These are the activations of a small neural network, seen along a few directions. Each row is one input.
Each table varies a few parts of the input and shows all the possible inputs, shuffled.
A made-up example of a description, with smaller parts first: line(6) and (point or ring(11) or (values(3) and ring(5))).
Shared parts are said once, and a part with two or three values counts as separate values.
(in the rows, 128 means zero)

Other details of the inputs vary at random and push rows far along three fixed directions, the same in every table; ignore that.

A family of inputs:
r1: [122 121 103 147 119 139 144 137 124 118 118]
r2: [128 143 129 155 132 129 140 108 132 121 135]
r3: [ 94  95  97 162 111 162 110 168 122 119 130]
r4: [114 128 129 164 122 104 117  86 113  93 144]
r5: [121 139 149 133 118 102 111 104 113 111 133]
r6: [135  94 130 139 153 142 107 123 128 145  94]
r7: [116 121 127 106 178  80 143 111 104 105 123]
r8: [ 93  94 106 162 118 176 128 160 109 130 131]
r9: [158 162 160 136  73 145 139 107 170 165 152]
r10: [ 88 101  99 160 121 180 124 154 119 129 132]
r11: [119 134 112 117 180  99 125 103  83 103 132]
r12: [149 138 147 198 123  97  97  25 123 103 126]
r13: [134 129 103 151 127 146 142 141 121 116 118]
r14: [114 120 133 109 173  67 126 114 107  91 116]
r15: [124 112 128 129 115 139 139 148 137 133 121]
r16: [111  95 108 173 129 173 138 168 123 118 132]
r17: [141 132 131  55 148 118 137 153 149 159 114]
r18: [141 131 131  60 156 122 140 153 146 162 128]
r19: [158 162 171 133  77 113 125 107 156 148 140]
r20: [100  94  91 171 120 160 144 162 133 130 129]
r21: [127 121 120 133 116 145 147 146 125 130 112]
r22: [142 150 148 175  83 106 131  67 140 104 150]
r23: [112 132 123 171 121  96 123  99 124  98 130]
r24: [123 117 119 108 165  82 132 110 114  92 128]
r25: [139 141 126  65 167 137 125 150 118 158 126]
r26: [136 137 141  56 149 111 114 159 145 165 121]
r27: [141 130 119 103 104 172 144 170 154 165 115]
r28: [116 131 124 105 190  95 128 108  77 105 121]
r29: [108 113 117 149 128 121 112 140 125 118 133]
r30: [164 126 140  55 172 128 105 135 153 186  92]
r31: [105 124 127 106 185  79 132 106  89 113 121]
r32: [109 117 108 142 129 142 125 129 108 126 139]
r33: [175 174 155 138  75 158 137 111 159 149 138]
r34: [133 136 132  62 157 125 129 151 134 172 127]
r35: [101  98  95 158 110 176 133 159 132 107 105]
r36: [120 114 130 117 115 148 119 146 118 131 127]
r37: [146 126 135  52 150 119 132 154 149 149 123]
r38: [139 133 137  48 153 119 121 153 141 162 122]
r39: [114  97  94 172 131 171 136 167 128 118 140]
r40: [160 158 167 135  81 124 143 102 152 156 148]
r41: [134 135 136 135 112 115 136 104 118  99 113]
r42: [139 129 120 138 124 151 145 150 122 126 112]
r43: [124 131 149 135 123 107 120 100 117 113 135]
r44: [118 110 111 145 131 133 139 137 130 121 141]
r45: [110  95  89 161 106 168 135 163 127 108 110]
r46: [129 143 138 142 113 105 126 108 119 104 110]
r47: [141 149 153 176  88  98 117  77 141  97 157]
r48: [171 166 167 138  91 130 142 107 148 154 148]
r49: [118 134 110 118 155  81 126 115 105  94 101]
r50: [116 137 135 135 115 128 113  96 121 107 137]
r51: [141 131 129 108 124 177 125 172 146 177 138]
r52: [142 144 127  62 139 120 127 159 141 152  98]
r53: [105 100 100 170 134 177 135 162 133 118 134]
r54: [ 85  99 104 159 114 169 108 164 128 119 125]
r55: [110 126 116 116 174  86 129 105  98 115 131]
r56: [119 133 116 122 184  92 127 106  92 109 132]
r57: [165 159 172 130  65 139 116 116 178 152 156]
r58: [127 123 108 154 136 138 143 140 127 127 133]
r59: [134 127 129 103 104 157 125 179 167 173 121]
r60: [130 139 142 147 140 121 127 106 107 122 139]
r61: [110 126 114 105 166  85 118 100  91  92 125]
r62: [170 150 176 125  73 126 130 103 158 137 153]
r63: [155 159 180 133  79 113 112 103 148 146 150]
Each input here is: values(3) and (point or (line(4) and line(5))).
- Changing only the values(3) part turns r19 into r23. The same change can be made to r48. Which row results? => r58
- Changing only the values(3) part turns r26 into r29. The same change can be made to r37. Which row results? => r24
- Which other rows does r43 become when the line(5) part takes its other values? List them by row number. => r15, r36, r41, r62
- Which other rows does r25 become when the line(4) part takes its other values? List them by row number. => r10, r50, r54
- Start at r33 and move only the line(5) part, one step at a time. The first step leads to r2. Which rows follow, in order? => r53, r51, r25

A family of inputs:
r64: [141 171 137 106 179  54 134  60 107 101 121]
r65: [120 154 148  94 157  55 130  91 108 102 126]
r66: [115 125 101 108 217  67 136 107  85  88 108]
r67: [100 109 101 100 208  56 126 122  94  77  94]
r68: [159 168 158 105 106 130 134 118 128 151 149]
r69: [157 161 159 214  63 146 129  49 130 110 147]
r70: [ 87  88  98 155 122 158 132 163 137 107 115]
r71: [ 96 111 106 162 128 164 140 162 118 126 133]
r72: [146 155 136 107 115 129 138 125 143 156 147]
r73: [150 151 140 105 123 139 143 123 148 151 138]
r74: [147 161 158 199  46 129 111  66 147  98 148]
r75: [125 107 114 188 125 156 140 127 120 118 124]
r76: [170 116 146  15 130 197  91 220 166 252 124]
r77: [159 144 142 107 126 137 143 127 143 149 145]
r78: [151 152 136 102 112 135 133 127 132 152 146]
r79: [123 121 119  75 132 121 130 169 142 152 122]
r80: [ 98  90  89 179 144 169 142 151 118 120 103]
r81: [ 70  66  94 168 158 180  91 163 120 140 119]
r82: [110 102 120 164 106 147 130 140 139 104 133]
r83: [153 168 151 209  63 144 122  59 135 105 157]
r84: [134 155 165 185  52 133 119  87 134 107 159]
r85: [156 161 158  82 148  55 124  69 115 112 103]
r86: [143 142 142  95  97 121 122 133 141 143 138]
r87: [ 87  79  92 174 128 155 130 161 130 109  90]
r88: [114 118 121 170 119 154 139 143 116 121 147]
r89: [184 152 172  50  76 152 130 190 175 208 147]
r90: [127 116 107 100 154 133 141 163 121 147 135]
r91: [157 150 141 101 118 144 138 122 137 147 138]
r92: [ 96 106 104  87 195  63 131 131  94  92 113]
r93: [ 89  71 108 170 158 167  91 150 115 136 132]
r94: [129 102 118 108 150 119 132 159 130 132  96]
r95: [ 90  93  91 166 122 153 123 166 136 107 106]
r96: [141 157 153  75 149  64 127  80 118 102 121]
- What do these inputs look like to the network? => values(3) and (point or (values(2) and line(5)))
- Changing only the values(3) part turns r64 into r66. The same change can be made to r80. Which row results? => r75
- Which other rows does r79 become when the values(3) part takes its other values? List them by row number. => r86, r92
- Which other rows does r89 become when the values(2) part takes its other values? List them by row number. => r88
